data =
[[151 119 133 111 139 146 141 105 120 123 116 122 128 134]
 [112 113 129 137 117 140 142 117 126 149 107 145 153 145]
 [133 145 131 133 138 143 151 122 151 112 129 120 136 151]
 [113 139 133 129 152 104 129 123 120 148 111 138 112 113]
 [139 131 141 120 136 132 125 149 131 132 128 118 139 149]
 [145 103 117 144 144 113 115 106 128 128 148 134 138 107]
 [138 110 124 131 144 127 125 121 151 108 150 130 111 122]
 [116 116 109 109 149 145 121 144 133 129 127 134 141 138]
 [118 127 149 120 105 127 107 138 135 129 148 116 128 148]]
data[-9,0] => 151
data[:, 1] => [119, 113, 145, 139, 131, 103, 110, 116, 127]
data[0,8] => 120
data[-2,5] => 145
data[2,4] => 138
data[:, -9] => [146, 140, 143, 104, 132, 113, 127, 145, 127]
data[-4,7] => 106
data[5,4] => 144
data[2] => [133, 145, 131, 133, 138, 143, 151, 122, 151, 112, 129, 120, 136, 151]
data[4,13] => 149
data[7,-8] => 121
data[6,3] => 131
data[5,13] => 107
data[-5] => [139, 131, 141, 120, 136, 132, 125, 149, 131, 132, 128, 118, 139, 149]
data[5] => [145, 103, 117, 144, 144, 113, 115, 106, 128, 128, 148, 134, 138, 107]
data[-5,-2] => 139
data[-6,10] => 111
data[3] => [113, 139, 133, 129, 152, 104, 129, 123, 120, 148, 111, 138, 112, 113]
data[-2,-14] => 116
data[7,1] => 116
data[8,-11] => 120
data[:, -12] => [133, 129, 131, 133, 141, 117, 124, 109, 149]
data[-6,4] => 152
data[1,-7] => 117
data[8,-4] => 148
data[3,-12] => 133
data[6,9] => 108
data[-4,-13] => 103
data[7] => [116, 116, 109, 109, 149, 145, 121, 144, 133, 129, 127, 134, 141, 138]
data[6,7] => 121
data[8,4] => 105
data[7,13] => 138
data[8,11] => 116
data[7,-7] => 144
data[1,11] => 145
data[0,-3] => 122
data[-3,0] => 138
data[-4,8] => 128

W =
[[120 131 125 127]
 [118 140 136  99]
 [123 133 137 119]
 [119 133 136 104]
 [123 136 142 115]
 [118 131 123 129]
 [120 131 123 128]
 [123 135 140 117]
 [123 136 142 114]
 [119 133 136 104]
 [118 140 137  99]
 [124 139 143  99]
 [123 136 142 115]
 [123 133 136 120]]
W[0,-4]	120
W[10,-4]	118
W[1,3]	99
W[4,2]	142
W[:, 0]	[120, 118, 123, 119, 123, 118, 120, 123, 123, 119, 118, 124, 123, 123]
W[-3,2]	143
W[4,1]	136
W[-13,0]	118
W[-10,3]	115
W[2,0]	123
W[-1,-4]	123
W[-5,2]	136
W[-11,-4]	119
W[-5]	[119, 133, 136, 104]
W[10]	[118, 140, 137, 99]
W[-8,0]	120
W[:, 2]	[125, 136, 137, 136, 142, 123, 123, 140, 142, 136, 137, 143, 142, 136]
W[-6]	[123, 136, 142, 114]
W[-8,-1]	128

M =
[[135 128 142 125 154 141  99 128 138 153 128]
 [126 128 130 115 137 144 110 143 138 131 132]]
M[-2,-11] => 135
M[:, 2] => [142, 130]
M[1,-11] => 126
M[0,-2] => 153
M[-2] => [135, 128, 142, 125, 154, 141, 99, 128, 138, 153, 128]
M[0,10] => 128
M[0,3] => 125

B = [123 120 118 118 145 105 147 133 135 113 135]
B[0]: 123
B[-1]: 135
B[-2]: 113

a =
[[124 130 127 128 127 126 127 125 125 129 128 125 129 125]
 [127 127 129 126 128 125 129 128 127 126 128 125 127 126]
 [131 129 125 132 128 134 126 129 131 130 127 134 129 134]
 [128 129 129 129 130 128 128 130 130 129 130 128 129 129]
 [130 127 130 128 131 128 129 132 131 127 131 129 127 129]
 [129 126 130 127 130 127 129 131 130 126 130 128 126 128]
 [136 119 110 127 115 141 117 121 127 125 111 139 121 137]
 [119 123 146 115 136 104 139 135 125 116 140 107 122 110]
 [123 130 127 125 117 125 129 114 115 132 121 121 134 119]
 [131 127 121 130 125 135 123 126 129 129 123 134 127 133]]
Rows and columns are counted from 0.
row 0 col 0 -> 124
row 3 col 12 -> 129
row 0 col 6 -> 127
row 1 col 5 -> 125
row 1 col 11 -> 125
row 8 col 13 -> 119
row 1 col 1 -> 127
row 6 col 9 -> 125
row 3 col 2 -> 129
row 0 col 3 -> 128
row 8 col 10 -> 121
row 5 col 0 -> 129
row 3 col 0 -> 128
row 7 col 8 -> 125
row 5 col 8 -> 130
row 7 col 12 -> 122
row 4 col 9 -> 127
row 2 col 1 -> 129
row 0 col 11 -> 125
row 1 col 9 -> 126
row 7 col 6 -> 139
row 9 col 11 -> 134
row 8 col 9 -> 132
row 4 col 5 -> 128
row 9 col 12 -> 127
row 0 col 10 -> 128
row 1 col 4 -> 128
row 6 col 1 -> 119
row 7 col 9 -> 116
row 6 col 11 -> 139
row 2 col 8 -> 131
row 2 col 7 -> 129
row 6 col 13 -> 137
row 1 col 12 -> 127
row 2 col 9 -> 130

arr =
[[130 139 119 128 125 111 138 132 101 143]
 [149 123 140 139 116 131 111 121 142 126]
 [129 116 140 123 131 141 120 120 155 114]]
arr[-3, 0]: 130
arr[0, 6]: 138
arr[:, -2]: [101, 142, 155]
arr[0, 2]: 119
arr[0, -1]: 143
arr[:, -8]: [119, 140, 140]
arr[-1, 2]: 140
arr[1, 1]: 123
arr[-1, -9]: 116
arr[-3]: [130, 139, 119, 128, 125, 111, 138, 132, 101, 143]
arr[1, 8]: 142

grid = [146 143 136 124 122 144 132 138 135 153 104 146 134]
grid[-13]	146
grid[-11]	136
grid[-5]	135
grid[-1]	134
